Each row below holds a small network's activations on one input, seen along a few directions.
Each table varies a few parts of the input and shows all the possible inputs, shuffled.
Descriptions start from the smaller parts, as in this example, which fits no table here: one of 4 places along a line, together with either a single point or one of 9 places around a ring or (one of 2 separate values, together with one of 8 places around a ring).
Shared parts are said once, and a part with two or three values counts as separate values.
In the rows, 128 means zero.

Other details of the inputs shift rows strongly along two fixed directions, in all tables alike. That doesn't count.
These rows show it; all are for the same input, with only those details redrawn:
[117 119 128  78  86 124 151 131  87 137 118 146]
[157 165 121 181 187 135  72 150 166  98 119 141]
[116 117 128  76  84 123 153 130  85 138 119 145]
[154 164 172  76 156 121 131 195 133 112  47 204]
[118 116  75 181 113 137  95  84 116 124 193  82]

Table:
row 1: [170 139 140 188 187 132  90 156 160 106 148 116]
row 2: [110 180 221  45 200  82 166 160 174 101  73 170]
row 3: [119  96  80 186 123 145  93  87 141 123 191  77]
row 4: [134 136  91 189 146 137  81 108 139 113 167 101]
row 5: [ 92  77 116  53  37 131 175 101  72 157 134 130]
row 6: [168 152 187  73 165 116 138 204 132 117  61 193]
row 7: [147 157 119 185 189 149  80 144 189 112 105 138]
row 8: [130 140 156  97 118 119 165 149 106 142  80 158]
row 9: [ 93  85 130  72  45 126 197  98  76 171 119 122]
row 10: [167 124 141 189 186 142  87 152 182 108 142 116]
row 11: [160 130 182  74 153 126 139 190 147 123  64 185]
row 12: [115 115  82 188 116 147 113  84 143 142 164  89]
row 13: [ 90  99 109  62  41 127 185 101  54 165 138 122]
row 14: [114 127 128  89  85 126 171 127  90 154 106 143]
row 15: [122 110  78 187 124 135  96  90 119 122 200  74]
row 16: [138 139 118 195 143 125 118 115 141 134 148  92]
row 17: [ 47  83 104 131 100 108 152   9 145 134 243  22]
row 18: [158 153 146 193 184 132 105 150 191 123  97 128]
Question: The inputs of row 13 and row 7 match in every part but one. If row 15 is changed in the same way as row 13 into row 7, which row does it become?
Answer: row 3
Question: What do these inputs look like to the network?
Answer: one of 2 separate values, together with either a single point or one of 8 places along a line

Table:
row 19: [119  94 126  70  79 145 164 151  79 153 116 144]
row 20: [148 137 159 105 133 127 119 182 124 104  69 185]
row 21: [120 158 124 177 185 129 116 121 170 113 136 114]
row 22: [150 144 142 181 168 114  91 124 157 110 137 111]
row 23: [131 100 133  74  80 137 178 136  87 156 122 140]
row 24: [139 149  99 180 167 148  93 124 160 120 114 124]
row 25: [159 135 148  94 153 142 129 182 142 128  72 173]
row 26: [102  94 107 140  88 125 118  73 122 118 188  82]
row 27: [141 135 125 161 178 146  92 133 177 116 145 110]
row 28: [ 99  99 136  58  80 117 170 133 109 136 132 134]
row 29: [143 137 126 164 161 137  87 134 183 106 146 116]
row 30: [137 156 151 100 138 122 128 160 151 125  55 188]
row 31: [136 140 178  79 162 123 133 162 146 110  75 168]
row 32: [ 91 115 137  61  87 129 174 111 103 152 112 131]
row 33: [121  99 104 152  91 124 130  88 113 153 191  70]
row 34: [151 140 130 174 174 141 100 130 169 124 146 118]
row 35: [136 163 168 103 157 126 146 154 148 132  69 174]
row 36: [144 140 138 177 176 129  95 117 160 109 142 121]
row 37: [110 113  82 162  91 142 142  75 104 149 168  88]
row 38: [140 137 172  85 158 122 127 160 141 117  72 175]
row 39: [127 156 122 172 159 133  91 118 182 106 129 119]
row 40: [139 158 110 199 164 149 105 135 145 120 124 126]
row 41: [107 103 161  63  88 118 181 112  92 139 129 132]
row 42: [145 160 117 193 163 121 100 122 159 130 121 117]
row 43: [ 92  94 100 140  97 117 125  79 120 113 190  83]
row 44: [118  96 103 157  88 113 129  77  95 144 181  80]
row 45: [ 99 109  75 162  71 142 122  91 100 137 162  98]
row 46: [124  99 138  71  84 131 177 128  92 163 125 143]
row 47: [153 192 163  66 157 100 125 190 100 109  85 186]
row 48: [102 125 150  75  78 109 183 115  97 155 115 120]
row 49: [117  92 132  62  78 128 165 124  77 142 108 145]
row 50: [145 131 114 184 169 146  81 142 141 104 131 126]
row 51: [109 101 118 150  94 113 134  75 108 132 191  65]
row 52: [106 118 132  80  81 125 183 109  90 163 109 145]
row 53: [162 140 123 184 165 127  95 140 161 130 137 115]
row 54: [121  96 127  73  61 136 158 151  84 144 117 150]
row 55: [130 160 131 177 176 138 110 115 173 118 134 114]
row 56: [ 98 105  77 151  97 140 126  69 112 154 166  89]
row 57: [128 150 115 173 173 140  91 115 170 123 124 120]
row 58: [145 180 109 157 185 129  81 132 127  97 166 132]
row 59: [155 150 182  95 156 116 143 181 152 127  83 156]
row 60: [145 161 113 204 155 132 101 142 141 123 120 117]
row 61: [134 154 143 107 148 141 135 177 128 128  53 180]
row 62: [171 146 160 110 147 124 136 188 136 131  75 165]
row 63: [108  86  91 144  99 133 119  73 104 140 177  90]
row 64: [149 139 165  87 141 125 124 174 157 121  78 179]
row 65: [130 141 136 173 188 122 109 125 163  97 148 114]
row 66: [141 151 100 184 149 139  86 125 165 110 116 130]
row 67: [129 103 144  77  69 110 173 129  71 145 111 135]
row 68: [138 146 171  92 172 123 153 178 153 120  91 165]
row 69: [123 100 142  72  77 125 178 122  74 143 116 145]
row 70: [149 147 180  89 163 131 148 174 155 126  86 166]
row 71: [116  87  83 143 100 145 120  87 115 153 183  87]
row 72: [151 160 111 195 158 128 101 129 153 123 118 114]
row 73: [118  89  84 146  83 136 115  88 121 144 183  93]
row 74: [105 135 121  21  67 108 149 134  56 125 132 164]
row 75: [111  90  92 139 102 143 120  85 121 149 187  82]
row 76: [ 97 115 134  66  64 119 164 111 103 148 108 145]
row 77: [104 117  99 160  89 119 135  70 110 153 176  72]
row 78: [128  99  94 165  85 136 131 115  91 149 182  82]
row 79: [ 82 112  87 146  95 123 131  77 128 128 179  82]
row 80: [152 143 175  99 158 120 140 162 134 122  72 184]
row 81: [143 140 174  87 141 114 121 162 147 107  72 182]
row 82: [158 132 107 175 152 144  81 142 166 110 134 126]
row 83: [122 104 146  87  69 115 171 143  60 144 114 138]
row 84: [116 156 156  91 169 122 144 162 153 120  70 166]
row 85: [139 171  96 146 185 132  67 134 131  96 158 130]
row 86: [112  93 138  62  64 114 157 117  88 138 112 152]
row 87: [150 138 125 194 168 143  95 140 137 106 138 126]
row 88: [141 144 130 175 178 117 108 144 168 114 148 101]
row 89: [123  96  92 160  93 152 136 108  95 147 186  91]
row 90: [152 132 114 179 153 133  77 129 157  96 129 129]
row 91: [103 107 155  71  91  95 182 126  88 134 128 121]
row 92: [128 167 169 106 163 103 152 168 148 122  73 156]
row 93: [ 96  92  90 136 114 136 133  91 124 137 194  74]
row 94: [125 134 126 164 188 126  95 126 166  96 143 114]
Question: What do these inputs look like to the network?
Answer: one of 4 places along a line, together with either a single point or (one of 3 separate values, together with one of 6 places along a line)
Question: The inputs of row 92 and row 79 match in every part but the place on the line of 4. If row 77 is changed in the same way as row 92 into row 79, which row does it become?
Answer: row 76
Question: The inputs of row 42 and row 56 match in every part but the place on the line of 4. If row 78 is changed in the same way as row 42 into row 56, which row does it become?
Answer: row 19
Question: Which other rows does row 28 become when the choice among 3 separate values takes its other values? List them by row number.
Answer: row 43, row 79
Question: Which other rows does row 49 become when the choice among 3 separate values takes its other values? List them by row number.
Answer: row 24, row 25
Question: Which other rows does row 59 become when the place on the line of 6 takes its other values? List them by row number.
Answer: row 33, row 53, row 62, row 78, row 88
Question: Which other rows does row 63 become when the place on the line of 4 takes its other values? List them by row number.
Answer: row 44, row 80, row 86

Table:
row 95: [126 129 180  29  99 108 147 148 124 108  46 205]
row 96: [120 114 162  35 118 134 175 181 136 144  45 191]
row 97: [ 92 145  47 239 150 148  86  50 140 122 240  37]
row 98: [181 146 173 213 219 134  89 175 223 107  94 125]
row 99: [170 182 149 176 251 120  42 164 191  72 130 141]
row 100: [180 112 140  93  87 156 151 219  32 135  33 226]
row 101: [133  91  78 232 141 145 102  64 162 144 239  36]
row 102: [ 61  58  78  56  14 113 165  57  52 139 203  84]
row 103: [234 198  84 228 181 165  16 219 161 115  74 183]
row 104: [ 64  97  94  73  40 113 199  50  33 177 190  71]
row 105: [108 158 173  56 102 110 174 142 120 142  23 200]
row 106: [117 136  74 239 142 121 107  51 139 134 232  35]
row 107: [ 89  63 117  66  29  99 181  69  50 154 218  79]
row 108: [124 110 177  47 101 137 169 158 145 148  29 198]
row 109: [122 142 179  10 127 118 156 182 105 106  88 195]
row 110: [ 83  50 129  82  13  95 180  72  52 149 200  63]
row 111: [167 173 135 198 251 168  64 177 229  94 112 144]
row 112: [137 124 182  27 138 131 181 175 118 151  63 179]
row 113: [ 88 135  39 241 138 134  82  47 148 124 214  43]
row 114: [166 194 169 221 219 109  96 160 198  97  88 124]
Question: What do these inputs look like to the network?
Answer: either one of 2 separate values or (one of 3 separate values, together with one of 6 places along a line)
Question: Which other rows does row 99 become when the place on the line of 6 takes its other values? List them by row number.
Answer: row 95, row 102, row 107, row 109, row 110
Question: List by row number the other inputs of the same sort as row 103.
Answer: row 100
